Small tables with named rows and columns. After each table, cells are looked up by row and column.

Table repamup
cols = vulup, vogile, mefisud
keselom: [55.57, 54.85, 56.41]
gemilu: [43.27, 24.08, 47.21]
zir: [32.37, 20.81, 42.80]
vakur: [34.48, 50.95, 54.54]
bib: [59.63, 16.83, 37.04]
kezafop: [9.44, 61.18, 43.56]
fugagis: [50.55, 49.99, 76.37]
mapepu: [63.72, 24.99, 14.75]

vulup of mapepu = 63.72
mefisud of zir = 42.80
vogile of fugagis = 49.99
mefisud of fugagis = 76.37
vulup of keselom = 55.57
vogile of bib = 16.83
vulup of zir = 32.37
vulup of gemilu = 43.27
vogile of gemilu = 24.08
vulup of vakur = 34.48
vogile of vakur = 50.95

rog =
,febelag,ruzeni,ruv,kiga
panip,50719,76782,61936,60550
nam,33429,33063,30805,34831
vuse,24238,32964,26694,25844

vuse, ruzeni -> 32964
nam, kiga -> 34831
panip, ruzeni -> 76782
vuse, febelag -> 24238
nam, ruv -> 30805
vuse, kiga -> 25844
panip, ruv -> 61936
panip, febelag -> 50719
vuse, ruv -> 26694
nam, ruzeni -> 33063
panip, kiga -> 60550
nam, febelag -> 33429

famot =
fields: mola, furip
begivup: [1.84, 4.18]
vivumi: [0.63, 2.22]
gapoz: [1.25, 3.03]
zez: [1.61, 3.21]
guni: [0.25, 9.49]
dup: [1.43, 2.80]

guni, mola: 0.25
dup, furip: 2.80
vivumi, furip: 2.22
gapoz, mola: 1.25
dup, mola: 1.43
zez, furip: 3.21
vivumi, mola: 0.63
zez, mola: 1.61
guni, furip: 9.49
begivup, furip: 4.18
gapoz, furip: 3.03

pef:
	tesenir	rofoli
nuf	165	9
bemom	73	214
kavufa	181	24
tetimot	218	153
larolus	47	215
kasir	56	204
kibu	22	65
ror	200	157
las	36	224
serig	149	29

What is the rofoli of ror in pef? 157
What is the rofoli of kavufa in pef? 24
What is the tesenir of nuf in pef? 165
What is the tesenir of tetimot in pef? 218
What is the tesenir of ror in pef? 200
What is the rofoli of bemom in pef? 214
What is the rofoli of larolus in pef? 215
What is the tesenir of bemom in pef? 73
What is the tesenir of serig in pef? 149
What is the rofoli of serig in pef? 29
What is the rofoli of kasir in pef? 204
What is the rofoli of kibu in pef? 65
What is the tesenir of kibu in pef? 22
What is the tesenir of kavufa in pef? 181
Row with the largest tesenir: tetimot

Table nutaro
	lisorel	derizi	ritad	mav	bufelu	fubosi	miv
fif	225	94	146	183	149	162	158
mivif	187	186	127	164	164	110	138
fanu	234	92	131	148	117	74	141
tozuko	128	212	129	103	161	175	105
zov	108	216	134	61	114	175	122

ritad of mivif is 127
lisorel of mivif is 187
mav of tozuko is 103
derizi of fanu is 92
derizi of mivif is 186
bufelu of mivif is 164
derizi of fif is 94
bufelu of zov is 114
fubosi of fanu is 74
derizi of tozuko is 212
lisorel of fif is 225
miv of zov is 122
bufelu of tozuko is 161
Row with the largest bufelu: mivif

tolu
|  | kurad | balug | tipote | tid |
|---|---|---|---|---|
| fisefir | -0.49 | -0.47 | -0.48 | 0.29 |
| dur | 0.11 | -0.18 | -0.32 | 0.19 |
| filidi | -0.14 | 0.64 | 0.62 | -0.88 |
| bivuluk | -0.53 | -0.17 | -0.18 | -0.16 |
| vel | 0.12 | -0.17 | -0.24 | 0.12 |

bivuluk, kurad => -0.53
vel, balug => -0.17
dur, tipote => -0.32
dur, kurad => 0.11
dur, balug => -0.18
fisefir, tid => 0.29
vel, tid => 0.12
vel, tipote => -0.24
fisefir, kurad => -0.49
fisefir, balug => -0.47
dur, tid => 0.19
bivuluk, tipote => -0.18
bivuluk, tid => -0.16

